A small network was trained on invented records. Each row is its activation on one of them, seen along a few directions.
After each row come some of the record's fields: Nanam, Kaseb, Buf, Giri.
Not every record has every field; a missing one is written absent.
The largest differences between rows may come from other fields.
In the rows, 500 means zero.
Random noise pushes rows far along 2 fixed directions. That doesn't count. These rows show it; they differ only by the noise:
[655 235 371 657 608 523 646 168 475 615 207 313 594 662]
[686 320 449 544 497 538 610 304 436 600 298 375 521 614]
[748 262 403 517 629 582 628 229 451 539 328 410 602 571]
[761 349 481 423 504 586 592 365 413 539 402 458 521 539]

[ 86 567 391 898 597 221 481 399 720 634 288 177 665 615] -> Nanam: u1 / Kaseb: absent / Buf: absent / Giri: absent
[451 425 399 594 569 397 478 441 558 593 522 379 706 520] -> Nanam: u2 / Kaseb: absent / Buf: absent / Giri: absent
[625 372 354 406 648 578 566 396 487 475 531 506 699 473] -> Nanam: u2 / Kaseb: absent / Buf: absent / Giri: absent
[396 454 276 602 498 374 517 442 547 506 399 449 455 621] -> Nanam: u2 / Kaseb: p6 / Buf: k1 / Giri: j1
[448 371 415 678 573 408 516 439 512 444 720 331 560 427] -> Nanam: u1 / Kaseb: p2 / Buf: k2 / Giri: absent
[671 318 314 365 758 497 467 338 368 150 803 463 629 386] -> Nanam: u1 / Kaseb: p2 / Buf: k2 / Giri: absent
[453 540 458 438 535 443 482 469 602 428 533 483 330 570] -> Nanam: u1 / Kaseb: p3 / Buf: k1 / Giri: absent
[375 612 604 571 533 575 572 662 586 661 292 519 431 514] -> Nanam: u1 / Kaseb: p6 / Buf: k1 / Giri: absent
[499 467 435 721 680 591 551 344 528 717 236 383 608 613] -> Nanam: absent / Kaseb: absent / Buf: absent / Giri: absent
[377 664 486 669 554 599 400 369 592 520 279 542 420 589] -> Nanam: absent / Kaseb: p3 / Buf: k3 / Giri: j1
[696 541 541 273 555 515 512 435 368 377 569 746 358 434] -> Nanam: u2 / Kaseb: p4 / Buf: k1 / Giri: j1
[660 611 488 352 684 650 487 557 540 479 648 610 574 376] -> Nanam: absent / Kaseb: absent / Buf: absent / Giri: absent
[365 706 692 433 382 625 481 720 483 671 508 591 418 424] -> Nanam: u1 / Kaseb: p1 / Buf: k1 / Giri: absent
[612 619 617 318 196 299 400 580 382 373 613 560 206 414] -> Nanam: u2 / Kaseb: p2 / Buf: k2 / Giri: j1
[582 412 461 470 436 457 556 564 440 571 497 547 523 579] -> Nanam: u2 / Kaseb: p6 / Buf: k3 / Giri: j2
[407 679 555 420 556 588 430 761 532 410 596 592 456 328] -> Nanam: u1 / Kaseb: p5 / Buf: k2 / Giri: absent
[742 672 699 141 321 630 425 747 442 451 661 639 401 386] -> Nanam: absent / Kaseb: absent / Buf: absent / Giri: absent
[448 475 364 570 686 548 563 514 546 410 664 402 742 354] -> Nanam: u1 / Kaseb: absent / Buf: absent / Giri: absent
[406 820 622 373 142 386 295 834 438 473 502 581 248 401] -> Nanam: u2 / Kaseb: p5 / Buf: k2 / Giri: j1
[470 644 572 597 385 536 463 584 460 741 329 419 411 582] -> Nanam: absent / Kaseb: absent / Buf: absent / Giri: absent
[687 529 450 247 403 369 366 422 310 221 656 581 251 418] -> Nanam: u2 / Kaseb: p2 / Buf: k2 / Giri: j1
[444 622 551 466 376 391 363 548 536 363 615 578 518 409] -> Nanam: u2 / Kaseb: p3 / Buf: k1 / Giri: j1
[670 356 388 468 803 553 567 330 455 386 742 610 806 257] -> Nanam: u2 / Kaseb: p4 / Buf: k3 / Giri: j2
[450 492 487 465 225 304 413 546 384 427 655 325 266 441] -> Nanam: u1 / Kaseb: p2 / Buf: k2 / Giri: absent
[420 408 544 585 674 497 588 431 585 575 484 545 630 514] -> Nanam: u1 / Kaseb: p1 / Buf: k1 / Giri: absent
[645 487 558 324 322 600 535 770 436 594 681 626 380 446] -> Nanam: absent / Kaseb: p6 / Buf: k1 / Giri: absent
[325 619 474 644 504 382 443 619 586 565 629 405 687 464] -> Nanam: u2 / Kaseb: absent / Buf: absent / Giri: absent
[526 483 632 513 451 432 504 663 512 645 634 440 553 545] -> Nanam: u1 / Kaseb: absent / Buf: absent / Giri: absent
[531 709 597 293 368 491 530 615 468 449 498 716 298 598] -> Nanam: u2 / Kaseb: p1 / Buf: k1 / Giri: j1
[576 194 205 667 698 439 532 179 452 502 425 426 526 614] -> Nanam: u2 / Kaseb: p2 / Buf: k1 / Giri: j2
[545 697 566 355 528 573 504 557 490 522 352 578 402 527] -> Nanam: u2 / Kaseb: absent / Buf: absent / Giri: absent
[348 586 490 622 702 571 544 454 570 625 300 413 648 495] -> Nanam: u1 / Kaseb: absent / Buf: absent / Giri: absent
[532 549 670 263 387 680 526 581 487 639 459 643 445 451] -> Nanam: u1 / Kaseb: p1 / Buf: k1 / Giri: absent
[469 402 518 692 375 490 501 638 525 815 407 445 537 543] -> Nanam: absent / Kaseb: p6 / Buf: k3 / Giri: j2
[209 822 672 677 177 451 326 650 527 694 268 501 249 648] -> Nanam: u2 / Kaseb: p3 / Buf: k3 / Giri: j1
[532 503 527 506 630 595 558 522 464 622 410 487 535 538] -> Nanam: u1 / Kaseb: absent / Buf: absent / Giri: absent
[658 509 483 444 764 600 503 429 583 480 509 556 629 482] -> Nanam: absent / Kaseb: absent / Buf: absent / Giri: absent
[538 616 548 325 348 516 350 754 414 378 571 647 369 431] -> Nanam: u2 / Kaseb: p5 / Buf: k2 / Giri: j1
[694 583 474 246 715 629 416 314 627 161 577 716 528 430] -> Nanam: absent / Kaseb: p3 / Buf: k3 / Giri: j1
[639 516 567 236 721 669 524 415 553 208 586 687 611 342] -> Nanam: u1 / Kaseb: p3 / Buf: k1 / Giri: absent
[715 375 500 450 507 520 594 337 297 509 475 600 468 545] -> Nanam: u2 / Kaseb: p4 / Buf: k3 / Giri: j2
[564 512 369 378 559 487 494 536 540 475 675 509 575 379] -> Nanam: u2 / Kaseb: absent / Buf: absent / Giri: absent
[564 272 468 429 604 491 570 285 390 442 506 521 534 561] -> Nanam: u1 / Kaseb: p4 / Buf: k1 / Giri: absent

Which values does each new row have?
[516 366 457 492 499 543 474 556 471 466 554 423 538 437] -> Nanam: u1 / Kaseb: p5 / Buf: k2 / Giri: absent
[513 528 572 297 317 611 490 563 424 537 509 558 375 490] -> Nanam: u1 / Kaseb: p1 / Buf: k1 / Giri: absent
[574 469 515 468 647 632 504 540 435 604 552 491 643 409] -> Nanam: u1 / Kaseb: absent / Buf: absent / Giri: absent
[216 703 503 674 287 436 500 623 465 744 230 337 395 641] -> Nanam: u2 / Kaseb: absent / Buf: absent / Giri: absent
[370 769 537 436 344 417 409 770 556 522 589 488 365 550] -> Nanam: u2 / Kaseb: absent / Buf: absent / Giri: absent
[512 464 381 603 438 454 430 606 510 352 596 412 517 470] -> Nanam: absent / Kaseb: p5 / Buf: k2 / Giri: j1
[578 605 529 426 553 555 533 493 476 563 344 543 418 533] -> Nanam: u2 / Kaseb: absent / Buf: absent / Giri: absent
[474 462 504 457 506 533 575 600 593 592 460 491 467 523] -> Nanam: u1 / Kaseb: p6 / Buf: k1 / Giri: absent
[502 498 427 579 469 445 375 615 528 409 578 457 521 413] -> Nanam: absent / Kaseb: p5 / Buf: k2 / Giri: j1
[461 316 520 582 601 468 572 241 543 463 274 437 550 591] -> Nanam: u1 / Kaseb: p3 / Buf: k1 / Giri: absent
[421 599 599 418 351 554 486 742 494 554 768 617 409 404] -> Nanam: u1 / Kaseb: p1 / Buf: k1 / Giri: absent
[388 550 530 573 430 448 526 617 478 637 461 376 487 567] -> Nanam: u1 / Kaseb: absent / Buf: absent / Giri: absent
[462 396 487 665 271 375 564 599 428 706 453 454 507 537] -> Nanam: u2 / Kaseb: p6 / Buf: k3 / Giri: j2
[358 372 357 703 401 251 517 347 428 522 444 216 333 576] -> Nanam: u1 / Kaseb: p2 / Buf: k2 / Giri: absent
[120 585 271 816 428 216 413 319 606 361 304 253 445 689] -> Nanam: u2 / Kaseb: p3 / Buf: k1 / Giri: j1
[503 562 544 374 388 511 413 358 530 394 307 608 309 647] -> Nanam: u2 / Kaseb: p3 / Buf: k3 / Giri: j1
[391 476 363 592 616 451 579 346 534 515 287 385 547 670] -> Nanam: u2 / Kaseb: absent / Buf: absent / Giri: absent
[454 404 511 608 513 371 442 398 446 541 525 389 424 450] -> Nanam: u1 / Kaseb: p2 / Buf: k2 / Giri: absent
[491 673 483 493 558 562 426 603 560 588 560 514 524 464] -> Nanam: absent / Kaseb: absent / Buf: absent / Giri: absent
[432 399 331 756 657 476 527 280 627 462 467 349 569 606] -> Nanam: absent / Kaseb: p3 / Buf: k1 / Giri: absent
[424 679 636 374 299 540 395 812 466 640 603 461 420 485] -> Nanam: u1 / Kaseb: absent / Buf: absent / Giri: absent
